Each row below holds a small network's activations on one input, seen along a few directions.
Each table varies a few parts of the input and shows all the possible inputs, shuffled.
Descriptions start from the smaller parts, as in this example, which fits no table here: one of 6 places along a line, together with either a single point or one of 11 places along a line or (one of 3 separate values, together with one of 8 places around a ring).
Shared parts are said once, and a part with two or three values counts as separate values.
(in the rows, 128 means zero)

Other details of the inputs vary at random and push rows far along two fixed directions, the same in every table; ignore that.

Rows:
x1: [104  97 133 165 126 143 184 129 113 151 158 149]
x2: [185 148 141  95 148  87  44 105 133 160 150  85]
x3: [ 74 105 138 140 117 153 173 140  93 122 141 147]
x4: [ 95 102 149 156  95 144 174 152 121 109 122 135]
x5: [ 89  87 146 154 115 136 171 143 106 111 123 138]
x6: [155 162  77 134 153 134 140 131 172 123 112 141]
x7: [113  90 219 117  82 103  80 128  78 154 156  76]
x8: [112 105 139 158  89 151 175 129 108 142 127 151]
x9: [123 154  72 116 170 132 125 131 157  94 123 133]
x10: [ 89 103 144 142  88 151 170 141 102 110 112 142]
x11: [149 155  63 129 172 133 131 121 164 126 138 143]
x12: [161 154 159  78 129  93  37 113 135 123 123  86]
x13: [155  97 227 139  73 102  96 128  98 180 145  78]
x14: [191 147 150  99 131  85  55 106 135 152 112  84]
x15: [150  85 222 135  79 108  94 122 108 182 159  80]
x16: [ 98 106 130 154 118 154 180 128  99 155 157 158]
x17: [ 81  94 139 150 125 141 177 142 106 117 142 139]
x18: [134 160  85 120 151 133 134 142 164  92  97 130]
x19: [130 172  86 105 144 139 121 137 149  93  98 145]
x20: [132  85 227 121  72  98  93 130  85 143 121  68]
x21: [118 161  69 106 179 132 128 128 142  96 118 147]
x22: [182 143 154 105 154  85  55 110 130 163 119  79]
x23: [121 154  74 113 183 132 137 133 150  99 115 133]
x24: [170 145 159  88 133  86  52 121 130 124  96  66]
x25: [147 162  76 111 145 146 126 118 162 123 132 164]
x26: [155 169  77 125 149 136 130 127 162 122 114 152]
x27: [118  97 138 171  99 142 183 133 125 140 125 135]
x28: [182 151 148  98 165  87  56 107 128 170 139  76]
x29: [154 160  73 123 149 131 130 118 156 117 105 151]
x30: [110  91 141 168 117 137 176 131 114 143 137 148]
x31: [ 89  96 149 153  97 146 169 140 128 105 139 144]
x32: [123 166  83 104 146 143 120 125 155  88 116 154]
x33: [105 101 141 160 110 148 170 129 100 148 137 155]
x34: [153 152  75 122 153 135 130 120 175 118 132 156]
x35: [ 82  94 137 154 111 145 169 142 113 111 149 139]
x36: [101  98 129 162 107 150 171 129 114 148 165 154]
x37: [112 113 143 158  88 156 173 139 115 146 136 153]
x38: [ 83  93 146 150 112 140 167 142 102 114 121 144]
x39: [ 82  98 146 143 108 147 164 142  95 117 121 146]
x40: [127 147  82 119 172 126 132 134 150  93  97 133]
x41: [140 164  61 119 180 131 134 116 151 130 134 158]
x42: [144 155  72 126 169 129 130 118 149 123 114 157]
x43: [185 151 153  87 128  97  44 105 141 158 139  97]
x44: [176 157 142  86 139  98  40 102 120 167 148  94]
x45: [119 165  70 102 161 140 116 127 142  95 125 148]
x46: [126  89 226 117  67 102  89 129  80 146 121  74]
x47: [129 155  85 118 155 135 127 130 170  88 114 138]
x48: [ 90 107 149 150  90 148 170 151 116 112 121 141]
Each input here is: one of 2 separate values, together with one of 4 places along a line, together with one of 6 places around a ring.
Question: The inputs of x45 and x7 match in every part but the place on the line of 4. If x39 is changed in the same way as x45 into x7, which row does it become?
Answer: x38
Question: Change only the place on the ring of 6 in x36. List by row number the other rows that result.
Answer: x26, x29, x41, x42, x43
Question: Change only the choice among 2 separate values in x44. List by row number the other rows that result.
Answer: x45
Question: Change only the place on the ring of 6 in x18. List by row number the other rows that result.
Answer: x9, x23, x24, x40, x47
